Here are a small network's activations along a few directions, averaged over the inputs that share one value of a field.
Values that are neighbours, or in one group, have similar rows; names and order tell nothing.
In the rows, 500 means zero.
Strong random noise was added to every row along 15 fixed directions; ignore it. To show where, here is one row again and again, with new noise each time:
[479 258 375 589 428 632 399 495 453 579 334 660 457 458 584 571 448 608
 525 382 442 421 543 535 473 540 379 587 517 634 327]
[447 592 437 445 406 524 702 393 454 486 423 645 609 496 435 491 564 412
 599 511 513 505 621 585 587 335 455 337 487 758 490]
[393 787 488 504 470 645 601 676 464 385 525 454 453 517 391 404 605 380
 615 543 434 518 607 444 382 316 613 608 577 402 551]
[553 477 435 528 510 411 286 547 433 724 664 389 476 440 564 233 593 437
 434 523 569 527 653 517 592 465 557 494 443 346 594]
[501 399 351 321 572 616 403 617 316 529 659 463 570 400 508 469 570 538
 351 391 610 627 422 401 250 442 555 417 297 280 295]
[532 389 427 632 778 712 439 672 678 156 205 571 334 744 381 566 482 608
 664 380 386 466 548 460 446 391 461 478 497 325 575]
[628 535 626 413 514 460 433 638 369 596 497 692 411 408 862 315 413 510
 425 497 492 637 767 420 390 354 478 444 408 418 650]
[428 649 346 487 670 577 518 623 716 445 480 375 575 515 421 539 886 403
 530 295 501 448 730 603 609 227 632 536 540 524 493]
[484 509 401 658 442 550 466 625 305 390 402 721 279 517 305 624 475 385
 616 588 448 382 328 400 443 607 748 799 537 544 285]
[628 634 524 408 533 475 520 270 744 663 476 309 589 507 335 367 614 742
 482 475 549 472 534 688 651 638 364 439 337 488 653]
[452 383 652 641 489 666 495 597 567 389 393 589 373 580 654 503 343 492
 612 521 477 493 619 411 472 499 492 404 611 326 670]
[501 358 228 451 606 544 485 283 478 385 422 359 478 503 374 687 616 661
 574 412 608 677 251 619 393 654 446 333 588 312 397]
[692 528 498 682 507 529 476 368 551 318 391 602 373 560 526 785 528 451
 511 333 591 369 452 418 654 615 629 470 431 556 482]
[677 439 609 459 629 487 410 501 547 532 358 625 434 525 494 479 468 666
 508 461 516 523 535 506 475 560 479 419 247 439 562]
[419 461 534 364 650 538 705 396 782 326 447 390 599 579 361 556 606 500
 473 478 562 450 413 569 816 699 731 308 510 373 640]
[536 475 421 575 423 650 404 443 500 628 588 437 547 434 478 526 635 480
 501 363 654 462 595 500 471 458 497 380 373 436 418]
[505 497 130 744 497 472 433 492 454 485 775 390 389 693 231 351 461 413
 546 733 652 456 390 529 451 322 330 620 722 417 452]


Field L:
l9: [427 337 541 657 507 590 328 579 598 541 284 528 512 542 585 536 529 509
 664 352 309 495 683 544 433 398 303 467 491 563 492]
l8: [464 424 444 619 615 498 269 586 452 469 263 404 467 633 408 426 503 673
 694 408 251 542 584 568 374 298 181 576 496 599 532]
l4: [359 213 575 354 661 464 511 637 636 580 377 503 633 518 443 322 341 644
 456 591 344 506 529 624 567 487 359 404 490 517 524]
l7: [383 523 386 502 529 372 364 572 503 757 438 467 425 339 519 344 812 350
 666 563 419 608 682 678 537 530 700 634 667 437 551]
l6: [568 688 367 534 566 418 325 426 512 632 596 211 494 358 421 521 848 436
 480 374 566 558 518 628 523 571 694 609 553 314 420]
l3: [300 692 676 579 390 609 628 638 550 554 456 470 412 507 359 310 481 414
 786 763 450 517 632 531 348 371 575 514 683 336 688]
l2: [554 792 485 440 535 523 579 510 571 500 444 418 534 484 282 271 615 439
 582 521 429 547 650 599 575 401 529 457 374 489 597]
l5: [438 449 544 676 397 464 394 614 414 595 800 448 537 487 513 677 495 359
 515 569 702 476 433 380 208 245 446 528 582 542 340]
l1: [633 788 221 349 667 561 325 597 438 576 416 338 334 340 328 280 969 482
 595 357 439 700 645 600 389 590 819 623 374 106 523]
L is arranged as 3 separate groups.
Which other values are in the same group as l7? Give them in the order they are listed.
> l9, l1
Which other values are in the same group as l2? Give them in the order they are listed.
> l4, l6

Field V:
v3: [381 541 591 479 456 473 638 418 596 588 571 455 654 405 491 657 634 388
 503 487 604 456 534 596 616 476 605 413 572 643 459]
v8: [471 430 445 389 506 712 608 624 663 675 473 736 508 390 586 403 644 508
 475 467 627 466 790 569 506 417 625 432 424 434 481]
v2: [612 679 459 527 453 634 684 397 409 195 210 722 439 560 477 546 434 445
 624 395 425 447 587 433 595 424 541 344 414 646 557]
v1: [364 496 274 463 563 279 508 464 529 637 590 381 578 462 345 403 715 373
 542 629 507 577 482 720 639 432 545 546 691 588 454]
v7: [681 513 617 538 447 337 507 354 452 461 361 677 339 504 660 670 361 630
 526 539 504 536 384 485 454 646 447 581 536 618 544]
v6: [662 980 537 522 573 329 540 378 620 288 522 198 414 531 571 664 661 507
 506 393 432 599 451 504 459 485 476 662 676 475 694]
v9: [393 365 525 575 607 525 447 611 493 393 421 507 424 659 363 512 452 515
 682 594 445 555 431 475 377 426 454 456 542 391 546]
v5: [417 477 412 475 553 475 448 559 448 474 433 471 522 481 504 513 567 462
 486 434 345 499 489 534 524 514 532 645 582 556 399]
v4: [539 458 514 537 410 491 403 439 325 512 465 453 418 447 595 510 400 597
 531 496 476 620 445 490 405 596 396 467 558 419 524]
V is arranged as 3 separate groups.
Which other values are in the same group as v1? Give them in the order they are listed.
> v6, v5
Which other values are in the same group as v8? Give them in the order they are listed.
> v7, v9
